Each row below holds a small network's activations on one input, seen along a few directions.
Each table varies a few parts of the input and shows all the possible inputs, shuffled.
Descriptions start from the smaller parts, as in this example, which fits no table here: one of 8 places around a ring, together with either a single point or (one of 2 separate values, together with one of 4 places along a line) or one of 9 places around a ring.
Shared parts are said once, and a part with two or three values counts as separate values.

Other details of the inputs shift rows strongly along two fixed directions, in all tables alike. That doesn't count.

Table:
R1: [ -1   0   6  10  -6  -2  -7 -14 -13  -3  -1 -10  -8   3]
R2: [ -2   5   8  10  -9  -1  -5  -6  -8  -9  -1 -12 -10   2]
R3: [ -2  -1 -18 -40 -19  -7   8  24   9  -3   3  -3  33 -11]
R4: [  6  14   1 -34  -1 -20  24  39  41  -1   1  -8  31  26]
R5: [  4  -3   5   7  14   5  -9 -14  -4  -1  -3  -1  -9   8]
R6: [ 3  4 -6  0  3  1  4  3  3  9  3  9  1  2]
R7: [ -6   0  15  15 -14  -2   3  -1   5  -9  -3  -9 -22   6]
R8: [  4   9 -10  21   6   1 -15 -13 -17   3   1   4  -9  -7]
R9: [ -4  -5  19  13  -9  -2   6  -3   6  -1  -7  -5 -19  11]
R10: [  0  -6  21  12  -4   0   7  -4   7   0  -8  -5 -16  13]
R11: [ -6 -29 -69 -31   4  28 -28 -11 -58  14  24  31  44 -84]
R12: [  5   2  -5 -49 -10 -15  18  30  26  -6  -1 -13  40   8]
R13: [  5   1   5  16   9   7   0  -9  -1  10   2   6 -13   9]
R14: [  0  -2 -10 -18   1   4   3   7   4  -2  -1   8  16  -9]
R15: [  2   8  -4  23   3   2  -5  -9  -9   3   0   9 -16  -6]
R16: [ -3   1  10   9   2   2   1  -6   3  -5  -7   2 -11   6]
R17: [  1  10  -2 -38  -2 -13  12  26  24 -10  -2  -9  30  11]
R18: [  6  -1  -9  17  15   7 -15 -19 -13  12   5   4  -8   3]
R19: [-2  7  0  6  4  2 -9 -9 -7 -8 -3 -3 -6 -5]
R20: [ 3 -6  3  2  8  9 -1 -6 -1 -1 -4  6 -3  0]
R21: [ -5   4  11  12   0   2   3  -4   7 -10  -6  -1 -15   2]
R22: [ 3  8 -7 -8 -1 -7  8 13 11  3  1  5 11  5]
R23: [-12 -18  24   9  -8  -4  16  12   6   1   0  -7 -19   3]
R24: [ -3  -6  15  12   5   1  10   6   4  10  11   7 -10  -3]
R25: [-1 -1  3 -3 -8 -3 -1 -3 -3 -2 -2 -8  2  3]
R26: [  0   0   5   9   8   4  -9 -14  -6  -2  -4   1 -10   4]
R27: [  4   4 -11  17   9   1 -17 -16 -16   7   4   3  -5  -1]
Description of these inputs: one of 3 separate values, together with either a single point or (one of 2 separate values, together with one of 4 places along a line).
Changing only the choice among 3 separate values turns R24 into R23. The same change can be made to R22. Which row results?
> R3
Which other rows does R9 become when the place on the line of 4 takes its other values? List them by row number.
> R3, R7, R10

Table:
R28: [-11 -17  13  37  -6   6   1  -9 -20  11   9   6 -33 -18]
R29: [  9   7 -54 -44   3   1 -18   6 -13   8  11   9  53 -22]
R30: [  9   8 -15 -53   2 -13  12  31  28  -3   0  -6  49  11]
R31: [  8  23  11  24   4  -9   2  -2  13   0  -5  -2 -17  25]
R32: [-10 -25  13  25  -9  13  -4 -20 -24   3  -2   3 -30 -15]
R33: [ 12  10 -87 -38   1  14 -46 -20 -53  15  17  20  57 -58]
R34: [ -6  -2   9  24  -6   5 -16 -26 -23 -13  -8 -10 -23  -5]
R35: [ -7  -6   8  25  -6   8 -17 -26 -25  -8  -5  -6 -26 -11]
R36: [ -8  -4  21  -2 -12  -4  12   9  13 -10  -5 -12  -9   7]
R37: [  3   4  14  20  14   0   3  -6   8   3  -3   3 -19  18]
R38: [  5  10   1  16  11  -2  -2  -3   6   4  -2   5 -11  14]
R39: [ -1  -2  20  15  15   2  14   4  14   5   0  11 -14  12]
R40: [ -9 -14  24   9 -12   2  10   0   4  -5  -4  -6 -19   2]
R41: [  6   8  22 -57   0 -23  49  61  71 -11  -3 -14  42  41]
What is each input in this table made of?
> either a single point or one of 5 places along a line or (one of 2 separate values, together with one of 4 places along a line)
Which other rows does R31 become when the choice among 2 separate values takes its other values? List them by row number.
> R33

Table:
R42: [ -6  -1  19  32  -1   5   6  -6  -3  -1   3   6 -28   0]
R43: [ 10  33  40 -14  -5 -36  41  45  69 -11  -9 -24   5  72]
R44: [  0 -11  17  20  11   4  13  -2   9   9  -7  11 -23  16]
R45: [ -6 -11   2  30  -8  15 -27 -43 -34  -7  -8  -6 -30 -15]
R46: [ 13  35  40 -10  -9 -41  45  51  76 -11 -10 -28   7  74]
R47: [ -6 -10  11  30  -9  12 -23 -36 -30  -8 -10  -6 -30  -8]
R48: [ -3 -15 -31 -45 -10   2   3  21 -11   2  16   5  48 -39]
R49: [  1 -26 -41 -53   4  14  -7  13 -12  15  17  15  47 -38]
R50: [-11 -10  16  32  -5  -1  -4 -12 -20  -2  -2  -7 -33  -7]
R51: [ 12  12 -35 -42  18   2  -8  13   6  -5   2   5  49  -7]
R52: [ -5  -7   8  27  -8  14 -22 -39 -35  -7  -9  -8 -32  -8]
R53: [-11   2  14  36  -5   0   0  -4  -2  -2   2   0 -36  -2]
R54: [  8  14 -34 -46  12  -4  -6  14   7   2   3   6  49  -7]
R55: [  6  10  -6  25  16   3 -24 -32 -19   8   0   7 -16   5]
R56: [  0   0  19  24   3   3  11  -1   8   5  -3  10 -25   5]
R57: [ -2 -15 -37 -46  -3   9   1  17 -11  12  15  13  48 -42]
What is each input in this table made of?
> either one of 3 separate values or one of 5 places along a line or (one of 2 separate values, together with one of 4 places along a line)
A walk changes only the place on the line of 5. It starts at R46 and steps to R43. List the rest of the walk in order.
> R55, R54, R51
Which other rows does R57 become when the place on the line of 4 takes its other values? List them by row number.
> R48, R49, R50
